Here are a small network's activations along a few directions, averaged over the inputs that share one value of a field.
Values that are neighbours, or in one group, have similar rows; names and order tell nothing.
In the rows, zero is written as 500.
Random noise pushes rows far along 9 fixed directions. That doesn't count. These rows show it; they differ only by the noise:
[556 277 385 558 399 435 399 768 419 736 437 453 390 742 455 459 527 496
 607]
[612 497 389 450 741 668 589 426 775 481 484 565 259 552 342 451 664 685
 546]
[550 346 464 558 378 655 352 556 393 584 561 476 529 397 400 474 402 534
 440]
[538  71 652 436 356 585 223 275 589 788 572 465 677 372 456 460 345 606
 417]
[390 618 668 576 674 454 359 262 633 408 541 460 549 191 468 500 490 648
 371]
[629 380 424 565 185 788 739 821 210 390 681 514 517 414 512 656 496 377
 546]
[506 534 235 497 504 408 374 557 350 504 513 539 411 474 395 464 453 518
 502]
[604 738 570 364 534 538 711 542 479 441 527 427 493 426 478 492 585 421
 624]
[622 687 509 312 550 393 547 229 757 495 656 543 359 439 539 439 652 518
 473]
[551 381 511 368 660 570 471 244 792 495 611 566 425 275 396 459 616 722
 521]
[648 601 542 321 266 426 475 363 475 592 699 475 534 415 579 451 485 356
 453]


L, 11 values:
l7: [667 763 426 227 455 722 563 524 455 515 462 490 503 545 384 223 515 390
 617]
l5: [487 293 367 475 405 623 507 558 480 344 638 672 637 350 514 498 539 616
 557]
l1: [506 606 233 384 618 348 399 419 325 462 373 514 497 557 400 415 306 415
 540]
l6: [438 633 560 550 724 688 475 471 635 388 410 540 421 384 369 492 597 677
 445]
l9: [586 539 628 485 430 564 431 702 528 673 486 365 458 494 354 331 501 354
 537]
l3: [474 164 227 470 341  72 138 292 597 735 618 662 327 639 616 394 473 480
 420]
l4: [519 663 564 361 587 447 627 710 583 557 376 409 463 655 502 332 662 467
 786]
l2: [345 449 178 466 652 389 263 117 363 444 386 640 588 430 422 570 186 587
 280]
l8: [392 657 562 530 869 478 500 485 745 441 407 449 299 397 358 387 650 709
 593]
l11: [452 439 585 573 546 575 626 589 596 471 481 523 486 609 577 591 651 565
 506]
l10: [318 488 491 815 637 415 533 915 458 318 327 508 463 684 563 525 669 588
 621]
L is arranged as a line.
- Going along L from l5 by way of its neighbour l10, in what order are l1, l6, l3, l11 met? => l11, l6, l1, l3
- How many steps from neighbour to neighbour lead from l9 to l4, at the fewest? => 7

U, 11 values:
u2: [332 476 953 715 465 448 416 445 470 654 342 285 715 532 638 646 323 421
 329]
u5: [523 479 614 440 538 506 612 516 454 684 267 453 652 895 546 551 398 431
 559]
u7: [685 409 619 205 579 552 560 221 811 727 403 490 578 735 491 332 533 508
 618]
u4: [521 529 876 426 458 595 540 771 426 595 450 256 687 203 373 359 558 450
 813]
u6: [445 665 579 698 779 590 644 633 611 318 380 460 374 535 426 498 633 575
 486]
u10: [507 704 568 655 418 382 356 714 418 569 509 384 392 528 551 405 532 378
 472]
u8: [613 913 454 476 342 378 357 201 567 571 662 504 285 618 598 427 425 291
  94]
u1: [490 829 226 492 554 283 467 444 371 323 512 581 434 551 519 458 437 395
 424]
u11: [540 271 258 415 519 569 531 797 353 571 479 505 392 420 304 443 569 596
 772]
u9: [387 461 534 758 606 525 758 790 607 355 376 520 356 814 647 687 721 563
 603]
u3: [368 324 459 404 599 269 565 227 606 433 459 625 625 591 681 690 500 598
 501]
U is arranged as a line.
- How many steps from neighbour to neighbour lead from u8 to u1, at the fewest? => 6
- Which values are neighbours of u3? Give them in the order they are listed. => u5, u9
- Which values are neighbours of u4? Give them in the order they are listed. => u6, u10
